Each row below holds a small network's activations on one input, seen along a few directions.
Each table varies a few parts of the input and shows all the possible inputs, shuffled.
A made-up example of a description, with smaller parts first: one of 2 separate values, together with either a single point or one of 9 places along a line or (one of 6 places along a line, together with one of 8 places around a ring).
Shared parts are said once, and a part with two or three values counts as separate values.
In the rows, 128 means zero.

Other details of the inputs vary at random and push rows far along two fixed directions, the same in every table; ignore that.

A family of inputs:
r1: [103 128 109 134 138 112 128 136 112 129 116 121 156 127 118]
r2: [133 115 146 134 114 131 130 122 150 136 137 131 108 122 108]
r3: [140 128 117 147 119 119 116 124  83 130 183 152 136  99 153]
r4: [116 155 111 136 125 114 119 125 112 133 132 129 133 122 145]
r5: [104 138 107 185  77 128 160 143 113 136 199 156 159 104 124]
r6: [157 118 144  86 174 120 120  96 139 115  74 130  95 130 153]
r7: [153 151 117 154 102 134 115 123 110 133 187 158 121 107 152]
r8: [124 123 121 117 159 118 144 120 141 116 100 132 129 129 140]
r9: [124 117 147 128 118 131 131 123 153 136 114 116 117 135 106]
r10: [120  97 141 122 136 119 127 127 136 132 103 116 135 125 102]
r11: [196 105 176 129 127 132 109  96 144 136 170 166  77  99 129]
r12: [130 138 119 132 119 135 109 139 102 129 140 123 142 137 144]
r13: [161 122 148 106 159 107  99  88 135 133  98 134  96 108 140]
r14: [104 138 105 182  78 126 159 145 114 137 200 155 156 104 123]
r15: [123 152 123 115 122 153 147 150 137 114 126 118 127 155 130]
r16: [ 92 153 105  97 138 130 100 154 125 122  60  76 151 177 124]
r17: [143  97 150 104 174 104 107 103 134 130  77 123 117 115 113]
r18: [144 139 111 142 125 135 145 119  98 120 176 164 125 106 173]
r19: [137 101 138 157  96 144 137 132 111 136 197 147 135 107 120]
r20: [108 127 143  89 145 135 105 145 148 124  55  78 135 180 104]
r21: [131 121 124 122 157 122 144 114 136 116 116 140 125 117 142]
r22: [140 116 147 114 166 102 115  97 150 136  82 131 109 111 117]
r23: [185  94 156 117 153 111  98  88 104 132 149 155  99  87 149]
r24: [ 76 162  90 160 113 113 147 147 115 134 131 121 172 135 127]
r25: [179 113 165  94 153 148 130 111 154 120 114 139  83 130 131]
r26: [144 143 128 101 148 145 128 125 133 119  93 125 109 147 152]
r27: [151 105 144 153 112 120 138 107 137 137 171 167 116  86 117]
r28: [118 142 109 166  79 150 131 163  93 128 223 149 154 125 133]
r29: [ 77 133 104 146  91 141 142 169 116 133 150 101 166 153 108]
r30: [154 106 152  95 167 108  96  99 120 129  80 115 112 124 136]
r31: [108 156 110 127 131 111 118 127 118 134 109 114 136 135 142]
r32: [143 141 112 141 123 135 144 117  98 116 177 162 126 105 172]
r33: [153 106 148  89 170 107  91  99 124 127  76 114 109 122 132]
r34: [115 125 139  92 179  99 111 105 165 132  25  97 119 141 105]
r35: [137 138 131 126 139 111 113 107 120 135 114 129 120 119 145]
r36: [190  87 167 120 136 141 146 100 148 124 163 160  82  95 128]
r37: [184  83 160 127 145 128 148  96 148 124 153 169  95  85 131]
r38: [136 135 149 119 125 133 116 126 151 131 108 117 113 148 117]
r39: [123 171  94 175  80 137 130 148  93 135 212 152 145 117 158]
r40: [111 157 128  97 148 123 101 130 150 130  40  82 125 172 127]
r41: [154 142 130 109 140 148 129 119 127 117 118 137 108 134 155]
r42: [147 134 143 126 118 134 115 123 146 129 136 134 108 133 119]
r43: [114 128 130 143 100 133 140 136 142 137 147 124 127 133 111]
r44: [ 71 152  97 159  93 123 153 159 130 132 136 119 164 137 108]
r45: [135  96 144 125 120 136 123 126 134 131 140 124 122 123 106]
r46: [ 92 141 121 107 162 101 122 125 153 134  42  92 139 151 110]
r47: [204 113 158 109 150 142 120  92 129 119 147 171  77 103 162]
r48: [153 130 121 147 109 137 111 132  91 132 192 152 132 110 153]
r49: [155  88 152 144 111 139 125 120 121 136 188 152 113  98 116]
r50: [ 51 168  72 131 135 126 163 168 128 116  84  94 179 170 135]
r51: [114 152 128 128 112 136 121 145 143 129 121 115 125 153 116]
r52: [135 113 122 160 124 115 133 122  94 132 178 157 148  95 134]
r53: [ 84 142 114 103 129 143 157 156 157 116  69  76 140 175 107]
r54: [100 161  90 150  97 139 119 165  88 127 168 122 163 142 145]
r55: [ 83 130  98 161  94 129 148 161 108 129 159 125 173 127 109]
r56: [173  94 172 103 145 134  99 112 139 131 126 132  98 126 119]
r57: [ 84 150  96 139  99 152 173 169 130 122 142 107 153 156 121]
r58: [163  99 165  95 148 134  96 114 145 125 105 122 101 135 112]
r59: [124 118 142 122 120 129 128 123 158 133 110 116 112 136 102]
r60: [ 67 183  88 114 111 151 156 187 137 110  94  84 161 197 121]
r61: [137 149 130 117 135 126 103 122 136 132 103 119 112 138 137]
r62: [115 122 117 138 124 136 164 139 137 122 136 133 139 122 126]
r63: [143  82 159 113 150 118 117 110 144 131  96 126 114 112 101]
r64: [ 50 157  83 129 116 135 171 174 141 114  83  84 176 172 113]
r65: [134 114 119 157 126 113 132 124  95 134 180 156 145  95 133]
r66: [101 112 125 139 119 125 137 141 124 130 117 115 155 130 105]
Each input here is: one of 6 places around a ring, together with either one of 3 separate values or (one of 2 separate values, together with one of 4 places along a line).
Q: The inputs of r41 and r64 match in every part but the place on the ring of 6. If r26 is changed in the same way as r41 into r64, which row does it become?
A: r62
Q: Change only the choice among 3 separate values in r57. List by row number the other rows that result.
A: r36, r53
Q: Change only the choice among 2 separate values in r10. List by row number the other rows that result.
A: r14

A family of inputs:
r67: [159 105 137 118 175 102 136  82 140 127  83 148 104  88 144]
r68: [124 119 105 118 157 115 147 119 112 119 102 125 145 113 150]
r69: [155 152 116 170 105 131 123 123  95 133 210 180 134  98 163]
r70: [137  92 133 166 102 137 157 142 116 133 214 167 140  93 111]
r71: [ 41 150  89 157  91 125 155 181 128 135 135  88 187 161  84]
r72: [149 121 138 168  72 142 127 133 105 145 221 149 123 103 128]
r73: [153 153 117 175  94 127 108 129  82 138 213 175 137  99 155]
r74: [181 117 170  95 163 108  73  89 124 133  95 131  89 121 134]
r75: [166  72 180 121 150 113 118  91 171 140 112 140 100  99  86]
r76: [165  70 186 118 144 111 101  96 151 147 119 128  95  97  81]
r77: [ 95 136 134 105 128 136 140 140 163 128  73  85 125 172 109]
r78: [155 140 120 159  98 134 102 137  69 127 217 166 142 107 160]
r79: [145 155 111 146 103 150 161 130 112 119 210 167 115 109 161]
r80: [166 129 125 148  88 151 105 138  86 129 222 158 121 111 148]
r81: [115  97 130 125 131 133 166 139 146 119 120 131 141 126  98]
r82: [177 110 155  81 166 147 128 102 148 109 100 136  81 131 143]
r83: [164  84 161 102 167 102  75  86 113 132  95 133 108  97 134]
r84: [165 101 170 107 146 138 148  95 176 123  94 144  83 116 121]
r85: [161 100 152 117 169  97 100  75 133 139  96 147 105  92 135]
r86: [177 116 149  89 181 131 126 101 134 114  87 136 102 124 157]
r87: [ 85 144  94 112 159 100 149 126 128 119  56  95 148 141 136]
r88: [130 133 110 184 100 109 113 112  74 143 210 174 148  76 147]
r89: [163  72 178 120 155 115 128  93 179 133 103 145  93  98  90]
r90: [176 123 156  90 162 139 129  96 167 117  89 144  75 118 140]
r91: [106 161 117 102 140 138 123 146 158 119  70 100 120 168 128]
r92: [111 145 119  86 141 144 107 149 137 118  73  81 131 183 124]
r93: [ 49 160  66 145 114 116 129 170  87 122 118  97 195 154 140]
r94: [110 148 121  90 160 127 101 139 125 116  56  87 145 177 136]
r95: [133 120 100 163 115 119 138 123  80 128 209 171 152  83 165]
r96: [127 123 141 130 112 138 130 128 155 132 116 116 122 140 115]
r97: [152 144 112 155 115 140 132 136  85 118 211 170 140 108 171]
r98: [ 44 151  84 152  97 126 188 180 138 120 127 103 179 155  94]
r99: [134 147 129 110 130 135 110 133 149 126  97 114 109 149 129]
r100: [131 121 145 129 103 133 112 131 146 141 116 111 122 138 109]
r101: [103 168 109  99 161 123 144 139 135 114  56  95 133 161 145]
r102: [159  78 169 119 156 118 151  92 180 124 106 151  98  96  92]
r103: [ 84 141 103 109 159  96 126 125 129 131  61  95 145 144 131]
r104: [100 123 132 105 132 147 138 149 151 122  71  88 132 176 110]
r105: [ 91 139 125 104 127 139 163 141 163 119  70  94 126 167 114]
r106: [136 136 127 103 138 150 122 138 132 114 117 116 116 152 140]
r107: [150 153 115 162 105 128 125 126  84 131 217 170 135 103 165]
r108: [122 117 132 117 124 154 161 136 143 116 112 124 123 146 123]
r109: [136 107 150 121 111 145 109 137 126 135 123 107 123 144 111]
r110: [ 62 199  70 140 113 128 144 174 104 123 124 100 177 175 148]
r111: [144 124 133 168  87 148 153 128 133 133 208 168 123 101 137]
r112: [115  94 139 128 127 130 131 141 137 134 128 117 144 131  88]
r113: [159 145 119 164  82 142 110 136 101 136 215 165 118 104 144]
r114: [160  73 179 119 154 114 131  98 165 134 121 143  92  99  92]
r115: [ 69 199  68 145 118 135 165 168 115 117 109 113 174 161 153]
r116: [ 66 192  77 133  91 142 136 179 114 123 137  90 164 180 133]
r117: [176 117 161  90 158 132 110  99 154 123 110 132  72 127 138]
r118: [135 144 133 104 121 130  93 133 128 132 113 105 111 151 123]
r119: [147 120 136 167  81 146 143 130 115 136 219 158 121 106 133]
r120: [ 96 102 137 113 128 126 114 153 137 141  81  83 152 150  75]
r121: [ 86 143 103 121 159 101 127 123 135 130  53 103 147 141 130]
r122: [156  99 150 112 169  94 101  80 124 136 103 136 103  96 137]
r123: [139 102 141 180  87 124 127 126 117 145 209 159 139  83  98]
r124: [ 63 199  68 151 112 132 143 174 111 123 115 111 176 170 147]
r125: [ 41 175  71 150 104 102 117 162  83 136 115  91 189 151 129]
r126: [181  79 181 104 141 144 113 102 149 131 116 130  89 121 117]
Q: The inputs of r70 and r120 match in every part but one. If r111 is changed in the same way as r70 into r120, which row does it become?
A: r100
Q: The inputs of r123 and r89 match in every part but one. If r74 is changed in the same way as r123 into r89, which row does it become?
A: r110
Q: Describe the family of inputs behind these rows.
A: one of 3 separate values, together with one of 4 places along a line, together with one of 5 places along a line
Q: Change only the choice among 3 separate values in r79. List by row number the other rows that result.
A: r82, r90

A family of inputs:
r127: [153 112 133 155 119 119 123 108 104 136 185 162 120  85 142]
r128: [121 159 104 137 127 129 140 136 116 121 144 137 135 128 150]
r129: [ 91 147  93 151 114 125 150 150 101 126 154 130 163 127 138]
r130: [112 133 117 145 110 137 155 143 139 126 145 137 139 128 118]
r131: [114 141 113 141 115 132 150 138 131 123 146 136 137 130 133]
r132: [200  96 148 150 140 120 123  87 100 130 204 196 102  58 163]
r133: [120 124 141  93 144 132 114 134 152 123  67  90 119 163 110]
r134: [112 124 136 106 131 140 134 137 162 125  75  96 125 161 105]
r135: [116 150 102 153 107 136 152 140 113 124 176 148 138 120 146]
r136: [127 119 136 145 112 129 128 137 129 137 154 132 133 120 108]
r137: [110 134 107 161  98 120 137 136 104 136 179 140 152 110 130]
r138: [ 95 126 118 141 112 119 135 141 127 136 122 116 152 131 103]
r139: [117 115 146  96 140 136 119 138 160 126  67  91 121 159  95]
r140: [123 147 119 125 132 123 107 132 118 129 114 122 137 142 137]
r141: [122 130 137  91 150 132 110 132 144 123  66  92 117 164 119]
r142: [101 149 100 134 126 116 119 137 107 129 116 115 151 133 140]
r143: [102 130 103 175  95 130 161 148 105 129 195 151 163 109 122]
r144: [123 128 134 128 125 125 117 130 132 133 124 119 130 132 119]
r145: [187  80 163 132 147 119 127  82 127 132 167 176  98  73 136]
r146: [117 136 124 126 128 125 114 133 126 131 117 117 134 141 126]
r147: [122 152 126  98 148 132 121 133 137 121  70  96 119 162 135]
r148: [137 139 130 101 142 131 107 129 127 121  99 115 120 148 136]
r149: [114 143 123 111 129 139 132 139 136 125  98 107 127 154 132]
r150: [235  59 218  77 182 128  99  54 174 130  90 153  38  94 126]
Q: Describe the family of inputs behind these rows.
A: one of 4 places along a line, together with one of 6 places around a ring
Q: The inputs of r141 and r148 match in every part but the place on the line of 4. If r129 is changed in the same way as r141 into r148, which row does it become?
A: r132
Q: A walk changes only the place on the ring of 6. It starts at r143 and steps to r130. List the rest of the walk in order.
A: r134, r139, r136, r138
Q: A walk changes only the place on the ring of 6. It starts at r131 and steps to r145. List the rest of the walk in order.
A: r137, r144, r133, r150
